A small network was trained on invented records. Each row is its activation on one of them, seen along a few directions.
After each row come some of the record's fields: TID, POFAL, GED, SOFIV, DUMU.
Other fields move the rows too, some of them a lot.
In the rows, 500 means zero.
Strong random noise was added to every row along 10 fixed directions; ignore it. To show where, here is one row again and again, with new noise each time:
[542 394 528 427 330 456 619 563 615 572 408 538 669 781 453 384 662 517
 447 587 426 619]
[356 440 473 470 539 573 505 570 250 558 633 348 484 300 438 563 480 666
 395 361 524 580]
[398 776 587 600 501 687 801 448 512 402 503 279 384 569 491 750 540 667
 578 395 284 457]
[615 396 496 529 442 453 299 726 688 541 748 650 406 567 550 471 606 463
 581 656 417 606]
[524 469 468 426 335 269 617 588 429 751 937 361 422 447 492 374 426 530
 498 598 517 725]
[349 664 537 450 637 579 545 354 716 367 411 445 607 781 629 720 495 702
 724 656 281 589]
[479 569 401 471 610 500 422 537 591 387 609 468 513 533 617 816 521 569
 685 569 471 540]
[770 575 479 611 233 453 643 553 507 565 425 662 420 527 442 365 393 488
 366 321 726 493]
[458 759 765 630 434 514 713 395 431 525 542 398 396 587 446 416 224 719
 549 439 367 586]
[536 587 396 469 593 591 345 521 420 322 253 593 595 420 541 690 316 654
 444 341 734 411]
[430 509 366 350 505 373 593 549 540 549 706 320 650 586 588 700 573 579
 622 682 406 651]
[406 605 490 487 528 617 487 443 456 524 484 491 428 423 523 446 317 742
 412 410 541 554]

[607 340 454 526 323 487 599 350 631 714 585 708 195 634 414 247 574 373
 426 309 802 641] -> TID: vurar / POFAL: voda / GED: bidip / SOFIV: ruka / DUMU: miv
[541 604 215 524 497 476 703 378 594 649 788 464 417 519 686 693 630 410
 673 624 442 675] -> TID: vurar / POFAL: vefak / GED: vimom / SOFIV: ruka / DUMU: miv
[559 266 373 589 464 614 505 597 451 533 363 727 568 423 413 488 641 534
 312 235 655 443] -> TID: mopa / POFAL: voda / GED: bidip / SOFIV: nakuv / DUMU: miv
[556 700 438 426 602 492 497 609 595 437 656 503 399 461 569 625 440 480
 555 583 456 356] -> TID: fuzif / POFAL: vefak / GED: bidip / SOFIV: numo / DUMU: valo
[599 648 502 640 368 363 758 541 611 660 883 425 361 516 542 430 453 518
 623 641 329 573] -> TID: fuzif / POFAL: voda / GED: bidip / SOFIV: nakuv / DUMU: dite
[349 803 304 388 643 733 618 365 513 480 501 412 286 284 585 530 377 654
 334 353 567 315] -> TID: fuzif / POFAL: vefak / GED: bupe / SOFIV: numo / DUMU: valo
[546 416 579 560 532 428 432 551 123 531 494 456 630 361 402 567 379 529
 478 365 664 577] -> TID: vurar / POFAL: vefak / GED: vimom / SOFIV: ruka / DUMU: miv
[502  77 728 562 410 281 477 465 563 535 604 520 537 802 369 503 780 304
 751 504 523 735] -> TID: mopa / POFAL: voda / GED: bidip / SOFIV: nakuv / DUMU: dite
[512 537 401 457 501 391 576 223 708 567 370 619 730 766 647 405 509 554
 625 732 395 665] -> TID: fuzif / POFAL: vefak / GED: bupe / SOFIV: numo / DUMU: miv
[422 537 490 489 483 419 758 338 350 428 410 316 536 453 461 667 592 416
 556 337 576 438] -> TID: fuzif / POFAL: voda / GED: vimom / SOFIV: nakuv / DUMU: dite
[375 247 331 423 382 606 581 400 517 647 410 387 559 546 514 418 846 507
 374 461 571 659] -> TID: mopa / POFAL: vefak / GED: bupe / SOFIV: nakuv / DUMU: dite
[599 510 475 383 545 367 233 522 507 465 520 626 451 437 563 471 298 360
 538 553 735 478] -> TID: vurar / POFAL: vefak / GED: vimom / SOFIV: ruka / DUMU: miv
[594 547 547 606 414 510 716 469 466 590 440 551 610 636 481 477 535 488
 506 492 430 567] -> TID: vurar / POFAL: vefak / GED: vimom / SOFIV: ruka / DUMU: miv
[493 585 476 517 647 559 307 418 743 377 559 717 385 566 634 613 397 582
 686 599 469 497] -> TID: fuzif / POFAL: vefak / GED: bidip / SOFIV: numo / DUMU: valo
[439 552 599 473 513 379 601 292 662 370 405 440 506 710 541 662 450 498
 724 519 526 491] -> TID: mopa / POFAL: voda / GED: bidip / SOFIV: nakuv / DUMU: dite
[405 409 559 450 546 568 527 330 579 436 327 476 516 657 474 564 585 546
 566 397 548 561] -> TID: mopa / POFAL: vefak / GED: bidip / SOFIV: ruka / DUMU: miv
[330 552 313  87 693 502 445 582 466 466 620 261 589 532 592 706 556 484
 492 698 518 514] -> TID: vurar / POFAL: vefak / GED: vimom / SOFIV: numo / DUMU: valo
[728 358 410 837 507 599 292 742 505 530 548 872 498 283 526 512 499 576
 471 372 497 486] -> TID: mopa / POFAL: voda / GED: bidip / SOFIV: nakuv / DUMU: miv
[603 422 557 513 503 419 391 468 428 514 422 620 513 597 516 338 422 426
 536 538 612 581] -> TID: vurar / POFAL: voda / GED: bidip / SOFIV: nakuv / DUMU: dite
[529 394 278 387 533 654 371 729 516 497 559 525 357 337 486 554 708 391
 321 416 633 329] -> TID: vurar / POFAL: vefak / GED: bidip / SOFIV: nakuv / DUMU: miv
[432 364 690 475 560 413 417 338 512 519 353 637 699 773 442 314 437 490
 563 596 472 622] -> TID: fuzif / POFAL: vefak / GED: bupe / SOFIV: nakuv / DUMU: miv
[372 477 415 393 496 537 432 400 604 618 595 543 322 469 505 272 413 569
 400 521 538 557] -> TID: fuzif / POFAL: voda / GED: bidip / SOFIV: ruka / DUMU: miv
[553 519 837 783 437 595 520 617 460 386 520 427 398 559 348 570 608 478
 609 427 220 481] -> TID: mopa / POFAL: folu / GED: vimom / SOFIV: numo / DUMU: miv
[412 498 239 338 385 527 848 357 642 626 491 291 537 660 574 583 793 454
 488 579 504 556] -> TID: vurar / POFAL: voda / GED: bidip / SOFIV: nakuv / DUMU: dite
[712 738 386 642 509 559 366 715 674 385 449 672 496 396 646 603 356 626
 546 602 471 341] -> TID: vurar / POFAL: voda / GED: bidip / SOFIV: nakuv / DUMU: dite
[545 344 296 371 456 445 527 633 375 472 438 411 667 407 419 704 599 430
 381 369 731 414] -> TID: mopa / POFAL: folu / GED: bidip / SOFIV: ruka / DUMU: miv
[439 590 658 376 446 326 647 456 266 502 461 242 593 479 412 390 269 504
 434 538 574 529] -> TID: vurar / POFAL: voda / GED: bupe / SOFIV: numo / DUMU: valo
[510 386 383 400 400 235 760 171 829 643 586 634 594 856 596 481 689 339
 680 625 542 704] -> TID: mopa / POFAL: folu / GED: vimom / SOFIV: numo / DUMU: valo
[436 534 365 369 557 485 436 443 426 586 637 475 391 311 530 401 390 505
 381 479 645 474] -> TID: fuzif / POFAL: vefak / GED: bupe / SOFIV: numo / DUMU: miv
[459 523 662 726 576 390 546 466 418 491 720 399 534 493 508 663 476 541
 753 626 204 650] -> TID: vurar / POFAL: voda / GED: bupe / SOFIV: numo / DUMU: miv
[281 428 575 567 677 574 483 154 657 398 254 712 547 660 488 547 515 594
 628 374 460 506] -> TID: fuzif / POFAL: voda / GED: bidip / SOFIV: nakuv / DUMU: miv
[589 398 632 545 536 456 309 544 418 551 523 739 538 563 421 262 359 485
 463 509 557 623] -> TID: fuzif / POFAL: vefak / GED: bupe / SOFIV: numo / DUMU: valo
[414 596 537 320 573 500 539 392 543 383 358 418 529 587 470 571 439 499
 485 462 612 393] -> TID: fuzif / POFAL: vefak / GED: bupe / SOFIV: numo / DUMU: valo
[644 315 211 527 434 449 392 740 503 684 607 707 684 359 586 434 660 464
 388 627 484 578] -> TID: vurar / POFAL: voda / GED: vimom / SOFIV: nakuv / DUMU: miv

Here are new rows. What are their fields?
[230 547 697 449 529 510 680 293 423 566 527 279 434 500 412 339 451 563
 457 499 330 545] -> TID: vurar / POFAL: voda / GED: bupe / SOFIV: numo / DUMU: miv
[531 459 550 380 337 242 488 545 409 586 690 297 412 477 445 417 268 539
 499 513 754 587] -> TID: mopa / POFAL: voda / GED: bidip / SOFIV: nakuv / DUMU: dite
[426 440 537 598 659 519 388 194 502 580 475 761 521 544 549 349 328 606
 572 475 563 668] -> TID: fuzif / POFAL: vefak / GED: bupe / SOFIV: numo / DUMU: miv
[494 684 317 291 438 527 631 462 749 525 369 424 603 646 653 485 489 622
 436 639 482 459] -> TID: mopa / POFAL: vefak / GED: vimom / SOFIV: ruka / DUMU: miv
[501 435 350 404 532 420 421 527 583 606 701 582 400 475 552 504 508 458
 513 544 644 542] -> TID: vurar / POFAL: voda / GED: bidip / SOFIV: nakuv / DUMU: miv
[565 660 501 603 521 682 442 754 500 429 519 445 373 402 509 557 514 594
 466 497 327 398] -> TID: vurar / POFAL: voda / GED: bidip / SOFIV: nakuv / DUMU: miv
[632 408 439 697 517 542 404 396 644 477 385 730 541 670 602 597 597 528
 705 539 558 655] -> TID: vurar / POFAL: voda / GED: bidip / SOFIV: nakuv / DUMU: dite
[472 509 691 484 484 364 373 615 446 466 475 400 602 478 436 407 354 572
 477 645 382 490] -> TID: vurar / POFAL: voda / GED: bupe / SOFIV: numo / DUMU: miv
[419 502 333 413 475 586 545 394 886 665 681 581 315 599 613 337 717 505
 490 655 381 567] -> TID: fuzif / POFAL: vefak / GED: bupe / SOFIV: numo / DUMU: miv
[449 479 667 456 476 255 460 499 315 580 741 317 430 445 457 433 342 491
 605 597 538 621] -> TID: vurar / POFAL: voda / GED: bidip / SOFIV: nakuv / DUMU: dite
[427 363 542 537 615 498 476 493 393 414 457 455 595 505 423 661 581 500
 589 386 500 499] -> TID: fuzif / POFAL: voda / GED: bidip / SOFIV: nakuv / DUMU: miv
[727 525 570 658 358 448 537 550 588 406 420 540 411 595 491 584 529 361
 620 459 571 436] -> TID: mopa / POFAL: voda / GED: bidip / SOFIV: nakuv / DUMU: dite
[528 459 545 538 725 366 348 531 136 253 265 529 815 458 424 871 322 425
 639 344 691 418] -> TID: vurar / POFAL: voda / GED: bidip / SOFIV: nakuv / DUMU: miv
[218 324 602 337 739 705 224 180 592 369 258 666 282 585 428 371 575 488
 444 273 738 458] -> TID: fuzif / POFAL: vefak / GED: bupe / SOFIV: numo / DUMU: valo
[463 767 666 551 591 592 419 760 376 398 518 429 559 390 462 520 216 751
 443 632 218 364] -> TID: vurar / POFAL: voda / GED: bidip / SOFIV: numo / DUMU: valo
[691 558 460 387 393 280 547 637 434 557 609 421 582 524 544 478 474 312
 499 677 508 489] -> TID: vurar / POFAL: vefak / GED: vimom / SOFIV: ruka / DUMU: miv
[541 574 399 425 506 294 647 533 459 602 651 394 723 590 554 647 408 575
 621 684 471 616] -> TID: vurar / POFAL: voda / GED: bidip / SOFIV: ruka / DUMU: miv
